Each row below holds a small network's activations on one input, seen along a few directions.
Each table varies a few parts of the input and shows all the possible inputs, shuffled.
A made-up example of a description, with smaller parts first: one of 6 places along a line, together with either a single point or one of 11 places around a ring or (one of 3 separate values, together with one of 5 places around a ring).
Shared parts are said once, and a part with two or three values counts as separate values.
(in the rows, 128 means zero)

Other details of the inputs shift rows strongly along two fixed directions, in all tables alike. That doesn't count.
These rows show it; all are for the same input, with only those details redrawn:
[135 127 131 116 128 143 141 138 153 131 131 147 135 121]
[133 130 126 115 125 138 135 138 147 128 130 144 136 121]
[137 126 130 116 127 143 139 138 153 131 131 146 135 122]
[148 121 125 120 134 147 136 137 156 136 137 144 118 133]
[126 134 127 111 122 133 134 139 145 124 126 147 147 114]
[ 87 159 118  98 102 103 119 140 117 102 110 144 183  90]
[ 78 170  68 104 107  68  61 132  79  90 114 121 153 118]

Rows:
R1: [128 120 153 140 136 142 150 124 134 130 129 135 123 123]
R2: [138 124 129 122 134 138 137 138 151 135 125 146 130 124]
R3: [125 126 151 137 135 134 145 123 130 126 130 132 127 120]
R4: [125 124 160 137 131 142 154 125 134 129 128 138 135 113]
R5: [172 109  68 142 164 124  79 128 134 143 156 113  42 193]
R6: [123 129 163 135 128 141 156 124 131 128 129 140 139 107]
R7: [129 138  53 132 142  91  55 128  97 118 137 111  79 168]
R8: [118 129 143 119 100 125 158 125 130 140 114 119 172 108]
R9: [144 110 137 132 116 142 157 124 142 153 131 112 132 136]
R10: [144 109 140 134 119 141 155 123 140 151 126 118 132 136]
R11: [127 117 141 128 109 134 157 124 132 140 123 118 148 123]
R12: [117 129 154 134 128 135 143 126 122 123 122 132 137 112]
R13: [122 116 143 130 120 132 154 125 135 142 131 131 143 127]
R14: [124 121 157 133 135 138 149 127 127 126 126 130 128 121]
R15: [ 65 167  88 124 113  63  63 119  49  85 109 104 143 119]
R16: [135 131 139 117 125 147 141 138 143 127 125 138 144 113]
R17: [148 123 141 120 133 154 145 137 153 133 133 135 132 124]
R18: [113 128 160 132 128 134 157 126 131 121 121 136 146 108]
R19: [130 125 160 136 133 141 152 125 134 130 131 133 132 115]
R20: [156 120 129 122 136 148 136 138 162 137 139 139 118 135]
R21: [121 132 168 133 126 140 157 124 132 129 122 142 149 102]
R22: [200 101  70 151 168 145  74 123 139 149 167 104  19 203]
R23: [153 124 131 121 131 147 135 138 159 138 131 142 126 129]
R24: [122 118 153 127 114 134 162 126 136 142 122 129 156 121]
R25: [127 114 148 129 115 136 160 127 135 141 127 126 148 125]
R26: [ 65 161  80 116  98  53  74 119  57  98 111  96 165 126]
R27: [138 134 134 117 122 139 134 135 148 126 123 141 148 113]
R28: [137 111 153 141 143 146 149 124 141 133 130 128 111 131]
R29: [129 135 138 113 118 139 140 137 146 121 125 142 156 105]
R30: [177 107  86 167 169 128  75 110 111 148 157 100  23 199]
R31: [179 100  93 166 171 137  85 112 119 151 155 102  22 201]
R32: [119 124 151 137 132 134 140 123 128 126 116 130 132 117]
R33: [121 120 144 129 118 128 152 125 132 142 125 130 152 124]
R34: [128 126 160 136 133 140 153 125 134 129 132 136 132 115]
R35: [100 162  67 112 114  79  58 132  89  99 122 116 133 131]
R36: [139 131 141 118 126 148 140 137 146 130 121 138 146 113]
R37: [130 132 126 113 123 136 136 138 147 126 129 146 141 117]
R38: [ 79 156  76 120  97  61  76 118  62 104 112  89 153 130]
R39: [ 73 165  95 125 116  68  70 119  58  89 113 104 143 120]
R40: [122 123 165 134 130 142 156 126 134 129 115 135 141 110]
R41: [156 120 136 122 134 152 141 136 161 135 139 138 126 129]
R42: [139 131 139 116 125 141 138 136 147 124 131 135 144 115]
R43: [ 80 157  82 117  93  64  85 119  68 109 112  88 164 124]
R44: [113 135 161 132 124 134 152 125 127 123 116 139 151 103]
R45: [144 129 141 117 126 146 139 136 151 131 126 140 142 115]
R46: [130 110 145 132 125 135 158 126 141 146 137 127 138 135]
R47: [120 131 154 135 127 134 143 124 123 125 126 133 136 111]
R48: [178  97  97 166 172 140  91 113 120 151 153 104  23 200]
R49: [121 120 155 136 133 140 149 125 133 127 121 133 129 116]
R50: [119 121 154 137 132 138 146 126 127 125 121 130 129 118]
R51: [183 107  61 142 166 130  72 126 136 146 165 111  29 206]
R52: [ 61 172  89 125 111  59  66 117  55  85 103 110 153 113]
R53: [148 123 126 120 133 144 134 136 155 138 132 145 123 132]
R54: [121 121 154 134 134 136 148 126 129 125 123 128 130 120]
The inputs of R9 and R8 match in every part but one. If R50 is changed in the same way as R9 into R8, which row does it become?
> R40
The inputs of R48 and R15 match in every part but one. If R44 is changed in the same way as R48 into R15, which row does it become?
> R4
What do these inputs look like to the network?
> one of 3 separate values, together with either one of 4 places along a line or one of 6 places along a line or one of 8 places around a ring
A walk changes only the place on the line of 6. It starts at R2 and steps to R53. List the rest of the walk in order.
> R23, R27, R45, R36
Which other rows does R38 become when the place on the line of 4 takes its other values? List them by row number.
> R26, R43, R46
Which other rows does R19 become when the place on the ring of 8 takes its other values? List them by row number.
> R3, R14, R18, R28, R34, R39, R54

Rows:
R55: [ 93 171  72 106 127  71  55 133  97  88 128 135 144 132]
R56: [107 158  95 106 130 121  94 144 125 102 139 155 137 106]
R57: [110 155 101 110 115  95  83 128  96  89 122  97 143 110]
R58: [139 120 162 105  97 161 192 144 173 139 103 126 198  86]
R59: [184 108  81 130 144 143  92 131 159 162 158 139  65 184]
R60: [174 116  88 136 156 125  89 121 127 133 158  89  63 193]
R61: [108 155  82 110 102  85  92 127  79 114 123  90 147 135]
R62: [130 102 124 141 145 135 140 127 125 128 153 138  96 150]
R63: [215  77 214 162 156 218 234 119 202 201 162 148  93 143]
R64: [176  71 112 160 149 156 156 119 173 176 146 119  65 187]
R65: [ 92 129 187 119 111 131 195 128 145 115 114 154 181  68]
R66: [ 99 162 171  91 104 136 165 143 160 100 107 177 199  45]
R67: [ 82 133 129 127 125  89 132 125 108 111 133 127 155 123]
R68: [ 97 140  93 126 122  92  73 121  80 116 100 109 115 148]
R69: [175 104 183 157 149 189 174 126 153 144 158 149  98 127]
R70: [ 97 145  76 125 125  88  73 121  81 109  81 106 124 136]
R71: [ 76 152 166 118 123 131 141 141 108  87  92 157 177  77]
R72: [109 150 163  89 102 138 178 154 163 129 117 175 206  74]
R73: [107 165  46 105 108  75  53 138 104 110 109 123 139 131]
R74: [190  92 127 168 187 166 106 121 151 141 140 119   9 183]
R75: [100 157  85 137 108  81  76 109  74 116 105  98 149 123]
R76: [111 119  82 144 130  85 100 116  93 141 148 101  90 172]
R77: [131 122 133 107 100 137 138 134 135 138 124 108 162 125]
R78: [112 152  73 116 121  99  65 131  81  91 141  99 116 136]
R79: [158 111 155 148 124 153 153 108 134 160 139 128 114 142]
R80: [132 146 138 152 131 119 110 111 104 114 134 117 108 116]
R81: [121 131 212 135 122 147 188 128 147 129 128 149 189  80]
R82: [105 123 190 116 121 151 187 138 145 138  96 150 182  82]
R83: [120 117 199 128 145 164 178 136 160 125 105 153 161  97]
R84: [192  55  99 169 160 158 127 117 158 190 176 105  14 229]
What do these inputs look like to the network?
> one of 5 separate values, together with one of 6 places along a line
The inputs of R61 and R63 match in every part but the choice among 5 separate values. If R78 is changed in the same way as R61 into R63, which row does it become?
> R69
Which other rows does R65 become when the place on the line of 6 takes its other values? List them by row number.
> R62, R64, R67, R76, R84

Rows:
R85: [155 108  88 133 128 123 110 119 135 146 138 107  85 168]
R86: [173  97 167 138 122 169 186 134 180 168 137 131 141 140]
R87: [170 100 156 142 121 166 180 130 167 175 142 132 128 138]
R88: [155 122 121 152 151 135 103 111 118 124 132 108  63 157]
R89: [106 139 150 138 121 110 106 116  98 112 114 113 147 107]
R90: [100 144 131 121 130  98 116 133 108 111 123 140 148 113]
R91: [ 95 144 127 116 122 104 126 136 102 102 135 136 144 112]
R92: [112 121 177 118 128 145 179 145 147 130 109 162 161  96]
R93: [126 162  99  88 117 129  88 152 138  94 134 144 155  99]
R94: [ 93 151 131 124 131 107 115 130 113 100 110 130 136 106]
R95: [144 125 109 149 157 129 102 117 119 138 149 125  63 159]
R96: [120 123 156 124 100 143 176 136 158 140 113 126 182  97]
R97: [151 112 102 147 159 123 106 128 131 130 143 123  63 162]
R98: [132 119 122 120 125 133 145 128 149 134 125 129 133 135]
R99: [114 114 162 110 110 150 183 136 157 139 106 151 177 103]
R100: [159 107 100 135 132 120 104 115 132 153 143 111  96 179]
R101: [ 94 142 117 120 125 109 124 133 109 105 132 132 152 120]
R102: [122 163  99  87 120 127  91 156 137 102 110 151 152 102]
R103: [133 167 104  87 121 123  85 149 141 104 123 152 156 100]
R104: [135 120 108 147 159 133  99 126 118 129 132 121  68 166]
R105: [106 139 115 118  93 107 126 133 107 120 130 110 164 126]
R106: [101 130 110 112  97 107 121 128 109 130 105 122 158 126]
R107: [166 103 200 118 119 183 220 131 186 167 124 131 177 105]
R108: [ 98 138 110 111 111 106 123 128 119 112 132 122 159 125]
R109: [165 108 182 153 153 178 180 125 164 151 139 156 109 124]
R110: [101 139 145 133 119 115 114 118  92 105 126 110 140 103]
R111: [159  92 153 134 121 168 176 137 165 169 127 128 131 140]
R112: [152 110  91 144 142 120 105 120 130 156 153 128  70 167]
R113: [ 96 138 109 119 112 102 122 132 125 114 115 131 149 112]
R114: [122 113 190 135 121 164 176 125 135 127 107 136 159  90]
R115: [157 103  89 131 126 128 111 121 128 144 156 108  83 181]
R116: [147 105  92 141 143 126 107 127 136 140 161 117  73 172]
R117: [103 155 141 132 121 113 114 113  92 114 114 129 139 105]
R118: [115 144 118 117 100 104 129 120 101 134 119 102 165 114]
R119: [129 165  95  92 116 126  88 149 145  91 116 148 155  93]
R120: [159 116 119 166 149 139 100 107 101 142 147 107  61 158]
R121: [124 125 145 132 143 137 133 130 138 119 142 130 107 127]
R122: [105 151 140 133 134 105 111 124 103 102 116 134 150 115]
R123: [ 99 140 114 125 129 107 122 131 119 106 118 133 145 113]
R124: [153 112  88 140 140 126 107 114 132 156 151 120  81 174]
R125: [154 104 221 142 145 191 223 137 194 135 120 167 152  85]
R126: [102 149 135 129 128 112 121 126  99  93 124 129 142 110]
R127: [ 97 148 126 129 124 101 122 129 102 118 125 143 142 106]
R128: [105 149 143 123 124 118 119 120  94  99 124 120 136 112]
R129: [ 98 145 139 124 123 120 114 119  92 108  96 122 142 107]
R130: [ 91 130 112 117 110 103 118 134 115 126 107 134 148 116]
R131: [103 139 113 113 113  99 120 125 121 120 119 129 169 125]
R132: [151 107  97 140 148 121 104 124 135 144 150 124  82 171]
R133: [121 139 114 113 104 105 128 127 113 125 113  92 157 116]
R134: [143 114 112 152 159 130 100 123 112 126 131 124  72 165]
R135: [152 116 119 168 152 136 101 114 113 130 137  98  66 152]
R136: [165 107 191 147 150 177 172 121 163 146 135 142 113 128]
R137: [144  99 155 137 149 172 175 137 165 151 130 152 118 135]
R138: [147 115 104 142 161 123 104 124 132 140 148 127  85 170]
R139: [ 95 152 140 126 135 104 109 128 112 107 118 132 145 115]
R140: [117 138 117 109 104 108 131 129 106 121 130  93 160 121]
R141: [154 106 166 138 143 169 184 128 172 158 145 160 121 124]
R142: [109 138 112 120  95 104 122 118 110 134 122 127 159 123]
R143: [157 107  94 130 133 126 109 124 115 156 133  83  90 171]
R144: [130 169  98  98 113 124  93 148 134 107 126 156 154  95]
The inputs of R106 and R100 match in every part but one. If R92 is changed in the same way as R106 into R100, which row does it become?
> R90
What do these inputs look like to the network?
> one of 5 separate values, together with either a single point or one of 11 places along a line
A walk changes only the place on the line of 11. It starts at R140 and steps to R105. List the rest of the walk in order.
> R115, R108, R116, R101, R91, R121, R126, R128, R110
Which other rows does R141 become when the choice among 5 separate values takes its other values? List them by row number.
> R101, R123, R137, R138
Which other rows does R108 become when the choice among 5 separate values takes its other values? List them by row number.
> R98, R99, R124, R131
